Each row has a name. Each piece below is followed by the name of the row it came from, unless a question asks for something else. Each question is about the rows just above it. Places in a row count from 1.

[ 1.96  0.88  2.41 -2.64  2.50 -1.52 -0.36  0.84  0.64  1.65 -0.59 -1.94
 -1.28 -3.21 -1.45  1.70 -0.64  1.49  1.47]  doras
[ 4.90 -5.19 -0.63  0.31 -0.31  2.20  1.15 -2.72 -2.43  0.94 -4.81  2.16
  1.04 -1.55  6.80  0.32 -4.79 -2.74  6.00]  fomon
[-2.64  2.50 -1.52 -0.37  0.84  0.64 -0.63  0.29 -0.31  2.20  1.15 -2.72
 -2.43  0.94  3.22  1.54  1.13  1.30  0.41]  Fazib
Count the entries of [-2.64  2.50 -1.52 -0.37  0.84  0.64 -0.63  0.29 -0.31  2.20  1.15 -2.72
 -2.43  0.94  3.22]:
15
[ 0.84  0.64 -0.63  0.29 -0.31  2.20  1.15 -2.72 -2.43  0.94] is in which row?
Fazib
Where in the named rows is [-0.36]?
doras, 7
q: [-2.64  2.50 -1.52 -0.36  0.84  0.64]
doras
[0.31] is at row and place
fomon, 4

[ 9.20 -0.85  7.43  6.64 -1.98] : Zolav
[5.02 3.73 7.43 6.64 6.52] : tapem
[ 5.02  6.63 -4.76 -4.87 -4.88] : sebun
Row and place of [-4.87] in the named rows:
sebun, 4
Count the entries of [ 5.02  6.63 -4.76 -4.87 -4.88]:
5

[ 5.94 -2.88 -2.04 -4.99  5.44  6.62 -3.42 -3.96 -0.12 -1.84] : nebub
[ 6.64 -3.42 -3.96 -0.12 -1.10 -2.13 -3.39  1.90  6.97 -0.14] : Reb
[-5.76 -2.72 -3.79  0.98  0.94 -5.46 -3.07  6.18 -1.95 -5.69] : gelip
[ 5.99  4.15 -6.10  4.00 -1.10 -2.13 -2.67 -5.55  2.81  0.40] : taku
[ 1.32 -0.12 -1.77 -6.98  2.61  1.81 -5.09  0.07  4.64 -2.91] : badu
[ 4.19 -6.20  4.77 -5.57  3.46 -2.24  5.12  4.81  3.99  5.49] : Sot
[ 0.51  4.98  0.48  4.72 -2.03  1.69  5.34  0.51 -5.38 -0.43] : Fales
[-1.04 -1.25  6.00 -2.43 -5.63  1.77  3.95 -3.38 -5.11  2.74] : kov
[-0.09 -4.43  4.78 -3.64 -0.43 -5.61  4.30  5.72  4.92  4.15] : Mati
[ 0.51  4.98  0.48  4.72 -2.03  1.69  6.01 -5.57 -4.35  5.13] : Gova
[ 0.85  4.18 -4.98  3.74 -2.25  2.45  5.93 -6.00 -4.90  5.41] : Zoze
Row and place of [-4.99] in the named rows:
nebub, 4
How many entries does [ 4.19 -6.20  4.77] have?
3
Number of entries in [ 0.51  4.98  0.48  4.72 -2.03  1.69  6.01 -5.57 -4.35]:
9
[2.45] is at row and place
Zoze, 6
q: [ 6.64 -3.42 -3.96 -0.12 -1.10 -2.13 -3.39  1.90  6.97 -0.14]
Reb
Row and place of [3.99] in the named rows:
Sot, 9
[ 6.62 -3.42 -3.96 -0.12] is in which row?
nebub

[-2.84 -1.36  4.03 -1.21 -0.62  1.74 -2.45 -2.18  0.77] = Fivon
[ 3.61 -4.31  3.11 -1.56 -1.26  2.57 -0.29 -1.73  0.12] = fak
[-3.95  2.43 -1.43 -2.04 -0.89 -6.97  1.82  0.74  1.50] = Tob
[-0.38  4.03 -2.18 -1.36 -1.21  1.74 -2.45 -0.62  0.34] = Vom
[-0.80  2.96 -3.82 -5.08 -4.85 -1.72 -2.28 -2.89 -1.23] = zodu
[ 2.05  0.15  2.79 -4.70 -2.81 -0.36  0.37 -1.68  2.93] = nutug
[ 1.21 -2.73  3.45  4.37  4.47  3.85 -0.08  2.33 -0.11] = Mel
q: [ 4.03 -2.18 -1.36 -1.21  1.74 -2.45 -0.62]
Vom
How many entries does [ 3.61 -4.31  3.11 -1.56 -1.26  2.57 -0.29] have?
7
Where in the named rows is [2.79]?
nutug, 3
q: [-2.18 -1.36]
Vom

[-1.65 -3.14 -2.50 -4.73 -0.94  3.14  1.03] = Kepe
[ 0.04  0.54 -0.46  0.49  0.10 -0.48 -1.02] = nider
[-0.40  0.77  0.60 -0.17  0.39  0.16  0.59] = Vatib
[ 1.11  1.55 -1.01  2.85  0.06 -2.73 -2.18] = kek
[ 0.17 -0.25 -0.10 -1.43 -0.06  0.15  0.15] = fava
[ 1.55  4.93  2.99  7.64  1.28 -6.46 -2.18] = piva
[-1.50 -3.30 -0.92 -5.98 -0.45  5.05  1.51] = pigus
How many entries does [ 1.55  4.93  2.99  7.64  1.28 -6.46] have?
6
Number of entries in [ 0.04  0.54 -0.46  0.49  0.10 -0.48 -1.02]:
7
Number of entries in [-1.65 -3.14 -2.50 -4.73 -0.94  3.14  1.03]:
7
q: [2.85 0.06]
kek

[-9.23 -5.52  0.74  0.07 -3.49 -8.70]  felu
[ 8.36 -2.84 -0.77 -7.13  7.05  9.66]  dorop
[ 0.01 -1.14  1.73 -6.39 -1.27 -2.57]  zudoz
[-1.12  1.73 -3.49 -8.70 -5.52  0.74]  zoli
[ 7.85  4.59 -7.37  2.44  7.62  5.45]  bibi
Which row holds [-5.52  0.74  0.07 -3.49 -8.70]?
felu
Which row holds [-1.14  1.73]?
zudoz
q: [ 1.73 -3.49 -8.70]
zoli

[-3.46 -4.96 -6.12 -3.24  1.97 -1.46 -6.16  4.28 -5.66] -> dud
[ 4.57 -6.36 -4.56 -4.12 -0.12 -6.04 -1.45  0.71 -4.40] -> lal
[-6.76 -2.53  5.26  5.02  5.76  4.87  6.83 -6.88 -7.22] -> Lafi
[-6.92  0.23 -5.38 -3.67  3.91  3.83  2.32  5.07  4.77] -> faku
Count the entries of [-6.92  0.23 -5.38]:
3
Count the entries of [-6.76 -2.53  5.26  5.02  5.76  4.87  6.83 -6.88 -7.22]:
9

